Each row below holds a small network's activations on one input, seen along a few directions.
In each table, some parts of the input vary, and every possible input appears once, in random order.
Descriptions start from the smaller parts, as in this example, which fits no table here: line(6) and (point or (values(2) and ring(5)) or ring(11)).
Shared parts are said once, and a part with two or three values counts as separate values.
(in the rows, 128 means zero)

Other details of the inputs vary at random and push rows far along three fixed directions, the same in every table; ignore that.

A family of inputs:
r1: [113 123 160  82 122 118  59  78  71 110 129 147]
r2: [109 110  92 165 129 129  79 132 138 121 119 190]
r3: [124 137 126 129 132 125 137 126 130 132 142 125]
r4: [136 108 146 123 122 101 135 149 124 130  96 126]
r5: [139 111 142 118 125 106 134 138 136 116  88 125]
r6: [132 138 120 127 135 136 129 119 135 128 131 117]
r7: [130 149 121 123 129 130 136 128 129 133 133 126]
r8: [129 120 121 131 132 134 132 124 131 128 143 118]
r9: [134 131 124 131 129 131 137 133 121 135 144 126]
r10: [130 147 124 129 132 129 133 125 129 136 134 123]
r11: [131 109 150 127 125 116 130 136 127 119  88 118]
r12: [133 142 125 129 131 127 136 128 129 131 140 126]
r13: [138 125 120 131 131 136 130 125 129 127 140 119]
r14: [132 140 118 121 132 136 131 122 136 125 131 120]
r15: [125 128 122 127 135 132 133 120 137 124 140 119]
r16: [108 120  94 168 123 118  81 140 137 130 121 194]
r17: [124 136 126 129 134 128 141 126 126 130 141 128]
r18: [129 138 123 128 126 142 132 127 132 120 132 120]
r19: [125 104 147 134 125 110 131 138 136 120  85 119]
r20: [120 129 126 135 133 142 134 122 129 123 135 119]
r21: [130 139 125 128 132 129 137 129 127 132 140 127]
r22: [126 115 145 130 128  97 136 140 133 133  85 126]
r23: [133 102 145 133 123  98 138 146 127 132  94 128]
r24: [131 130 122 126 136 135 133 123 134 124 138 121]
r25: [118 138 130 136 130 136 139 129 122 131 137 125]
r26: [126 115 147 129 131 101 139 138 128 132  86 128]
r27: [132 139 121 129 118 134 138 132 124 132 138 126]
r28: [118 139 129 136 127 133 136 129 126 132 139 122]
r29: [125 127 123 127 138 135 136 120 133 123 139 122]
r30: [128 126 120 127 124 140 131 127 132 127 137 118]
r31: [123 134 124 128 129 142 129 129 134 123 134 117]
r32: [133 128 121 133 124 140 130 122 130 128 136 117]
r33: [131 114 146 113 129 109 127 132 132 123  89 116]
r34: [137 134 123 132 128 129 135 131 122 135 143 124]
r35: [132 136 124 135 121 133 135 129 123 135 139 123]
r36: [128 107 142 128 131 104 131 133 140 125  83 120]
r37: [139 111 148 120 128 107 130 131 131 118  93 119]
r38: [135 122 120 129 133 138 132 127 128 128 141 120]
r39: [127 144 129 136 126 135 134 130 125 131 136 123]
r40: [129 133 124 134 122 135 137 130 122 136 140 124]
r41: [123 130 125 135 125 134 140 127 121 135 140 126]
r42: [134 115 156 119 122 117 126 126 119 118  95 111]
r43: [125 141 129 135 127 136 135 132 123 132 137 124]
r44: [114 108  91 162 135 125  78 134 137 120 123 191]
r45: [137 136 121 126 125 130 138 135 123 131 142 127]
r46: [137 100 175 108 124 118 139 142 153 145 103 149]
r47: [128 127 125 133 131 130 140 130 120 134 145 127]
r48: [127 147 126 129 123 135 137 133 125 128 135 126]
r49: [133 124 119 125 131 136 130 130 131 127 142 119]
r50: [138 127 117 124 128 137 133 128 130 124 140 121]
r51: [133 145 122 123 128 128 138 131 129 128 139 129]
r52: [128 143 124 128 134 130 135 127 127 137 135 124]
r53: [131 125 121 132 126 142 132 124 129 128 137 118]
r54: [124 122 121 133 125 138 132 121 131 129 139 116]
r55: [129 132 121 121 134 134 131 126 138 123 138 120]
r56: [125 145 123 123 132 129 134 130 130 136 135 123]
r57: [127 135 123 129 121 133 135 133 125 135 140 123]
r58: [133 130 118 127 121 141 133 126 131 124 135 120]
r59: [122 143 127 130 126 135 134 135 127 131 137 123]
r60: [113 130  94 154 131 115  79 144 141 124 122 197]
r61: [124 116 204  38 113 142  54  62  73 121 167 153]
r62: [129 135 121 126 137 137 130 120 134 129 132 118]
Each input here is: values(2) and (point or (ring(5) and line(6))).
Q: The inputs of r59 and r31 match in every part but the values(2) part. If r16 is changed in the same way as r59 into r31, which row does it become?
A: r54
Q: Change only the line(6) part in r12. List by row number the other rows that result.
A: r3, r17, r21, r51, r60

A family of inputs:
r63: [148 166 113 138 136 141 201 142 152 143 132  54]
r64: [137 155  89 146 129 157 164 153 153 125 159 108]
r65: [109 102 164  95 137 108  47  90 110 116 112 186]
r66: [134  59 149 169 131  92 190 193 200 142  25 120]
r67: [124  71  76 190 145 110  63 160 186 126  98 243]
r68: [108 125  52 196 145  84  64 162 160 111  73 225]
r69: [151 137 131 114 155 148 202 134 186 143 150  76]
r70: [121  96  71 178 130 114  60 170 186 124  82 240]
r71: [158  54 143 168 129  94 189 196 194 139  27 123]
r72: [119 149  91 169 132 152 163 135 141 147 160  95]
r73: [154 102 165 107 107  78 139 147 107 123  47  91]
r74: [ 95 179  79 157 140 175  93 113 127 122 193 164]
r75: [149 136 103 146 142 134 213 139 130 134 153  55]
r76: [135 160  98 124 118 173 133 122 138 130 183 126]
r77: [134  61 196 100 130  87 146 132 137 129  69 109]
r78: [154 129 128 141 122 163 210 145 152 142 150  69]
r79: [117 129 145 113 114 103  58 124  98 100  93 173]
r80: [161  86 233  16 115  94 131  90  80 116 101  70]
r81: [144  98 196  79 119  95 129 127 124 121  59 111]
r82: [133 161 121 148 141 146 205 135 146 149 132  52]
r83: [123 169 158  78 139 137 167  75  70 124 173  43]
r84: [105 100 155 123 103 114  63 116 100 116 101 177]
r85: [100 169 138  70 125 151  82  41  25 115 232  97]
r86: [ 93 161  77 161 130 175  94 117 121 124 205 161]
r87: [122 160  60 166 129 167  90 112 111 135 200 153]
r88: [121 104 149 115 105 110  50 115  68 100 115 174]
r89: [108 136 213  41  98 127  39  49  28 105 137 137]
r90: [120 147 110 145 149 169 165 129 173 146 156 116]
r91: [117 173  47 144 141 151  95 111 117 120 201 156]
r92: [132 185 123 143 129 126 194 166 134 188 193 152]
r93: [143 109 195  88 104  95 130 130 114 115  56 109]
Q: Describe the family of inputs behind these rows.
A: point or (ring(5) and line(6))
Q: Start at r69 and move only the line(6) part, one step at a time. The first step leads to r81. Which rows follow, in order?
A: r93, r79, r63, r68
Q: Start at r83 and move only the line(6) part, one step at a time. The first step leads to r82. Which rows follow, in order?
A: r74, r89, r90, r65

A family of inputs:
r94: [107  83 157 121 119 123  65 115 125 122 108 188]
r95: [131 134  88 160 139 155 165 140 156 120 157 107]
r96: [101 143 166  66 114 168  39  57  79 117 192 165]
r97: [134  94 167 118 118  92 151 148 137 104  43  97]
r98: [128 140 172  54 104 128  50  69  41  90 153 132]
r99: [146 132  96 163 132 134 195 156 164 154 137  99]
r100: [123 139  57 175 142 157 110 138 146 131 164 163]
r101: [137 107 175 121 123  82 157 150 129 128  45 109]
r102: [117 122 121 132 123 145  52 122 139 125 140 215]
r103: [128 149 100 146 125 124 129 146 141 139 130 155]
r104: [107 138 100 148 128 128  44 117 122 118 127 190]
r105: [143 142 148 129 135 117 205 162 145 138 109  81]
r106: [131 117  88 166 132 160 144 158 186 151 161 165]
r107: [127 139  72 177 135 133 149 158 160 148 150 156]
r108: [130 165 140  89 132 172 175  93 109 130 176  41]
r109: [113 139 102 154 134 136 114 133 152 129 123 136]
r110: [131 144 186  71 127 139 193  86  81 137 166  28]
r111: [108  96 130 129 118 107  63 116 105  96  99 170]
r112: [ 97 130 106 151 133 116  61 124 108 120 141 203]
r113: [131 104 135  87 151  94  58 107 146 113 103 188]
r114: [137 126  94 165 145 148 190 153 165 138 129  88]
r115: [129  95 160 132 126  84 136 142 118 128  67 129]
r116: [131 150  70 173 131 142 133 159 173 141 141 146]
r117: [154 125 201  59 121 164 188  95 101 141 181  46]
r118: [153 115 135 134 124 118 195 156 146 144 113  67]
r119: [113 151  77 179 142 147 138 139 174 140 133 146]
r120: [125 127 175  65 110 121  47  66  35 111 161 128]
r121: [114 145  67 181 143 152 112 126 151 139 166 166]
r122: [117 137 108 165 147 134 200 157 166 143 139  98]
r123: [136 139 103 158 136 128 203 171 160 149 144 104]
r124: [141 159 125  86 118 170 155  92  89 120 218  68]
r125: [129 146 192  53 109 113  79  75  40 116 139 120]
r126: [104 121 156 120 123  91  92 131 110 116  82 161]
r127: [153  96 161 112 107  86 153 161 131 109  49 105]
r128: [134  98 151 140 128 127 146 157 178 134  80 144]
r129: [139 153  83 146 130 154 160 148 155 139 148 111]
r130: [130 190 140  79 123 161 161 100  88 138 216  78]
r131: [129 173 141  91 134 161 162  94  81 136 222  77]
r132: [116 155  63 170 138 161 110 136 161 113 160 162]
r133: [125 123 136 127 118 101  63 118 103 120  93 180]
r134: [151  98 163 118 120  91 150 155 127 120  42 101]
r135: [143  95 116 149 122 103 148 165 143 131  79 126]
r136: [107 105 119 142 127 145  53 117 134 126 146 213]
r137: [130 153  89 153 141 160 159 139 158 133 143 106]
r138: [149  74 155  93 156  79 128 127 161 123  77 136]
r139: [132  84 171 130 123  82 156 139 128 130  49 100]
r140: [150  86 169 129 121  79 157 147 122 132  53 106]
r141: [140  83 170 129 123  84 149 148 128 125  53  95]
r142: [ 98 119  99 153 129 125  47 112 118 119 134 187]
r143: [125 138  59 175 137 156 114 140 151 116 170 164]
r144: [118 149  68 176 143 146 119 138 145 140 170 172]
r145: [133  97 165 103 107 113  86 135 131 128  93 175]
r146: [128 105 175 121 123  82 157 146 132 128  44 106]
r147: [114  91 140 126 122 103  85 121 105 113  80 146]
r148: [148 174 141  89 120 158 180 100 106 146 186  56]
r149: [124 150 180  81 124 120 140 107  84 123 136  91]
r150: [116 186 111 108 131 175  98  71  93 132 214 122]
r151: [137 156  94 155 138 152 155 144 159 139 150 109]
Q: Describe the family of inputs behind these rows.
A: values(2) and (point or (line(4) and (point or line(6))))
Q: The inputs of r120 and r151 match in every part but the values(2) part. If r141 is changed in the same way as r120 into r151, which row does it become?
A: r104
Q: The inputs of r112 and r149 match in every part but the values(2) part. If r140 is changed in the same way as r112 into r149, which row does it become?
A: r133
Q: Start at r126 and move only the line(6) part, one step at a time. The first step leads to r146. Which rows follow, in order?
A: r119, r109, r108, r97
Q: Change only the line(4) part in r98. List by row number the other rows that result.
A: r97, r127, r132
Q: Change only the line(6) part in r118. List by row number the other rows that result.
A: r99, r107, r123, r124, r135
Q: Change only the values(2) part in r100. List by row number the other rows that result.
A: r134
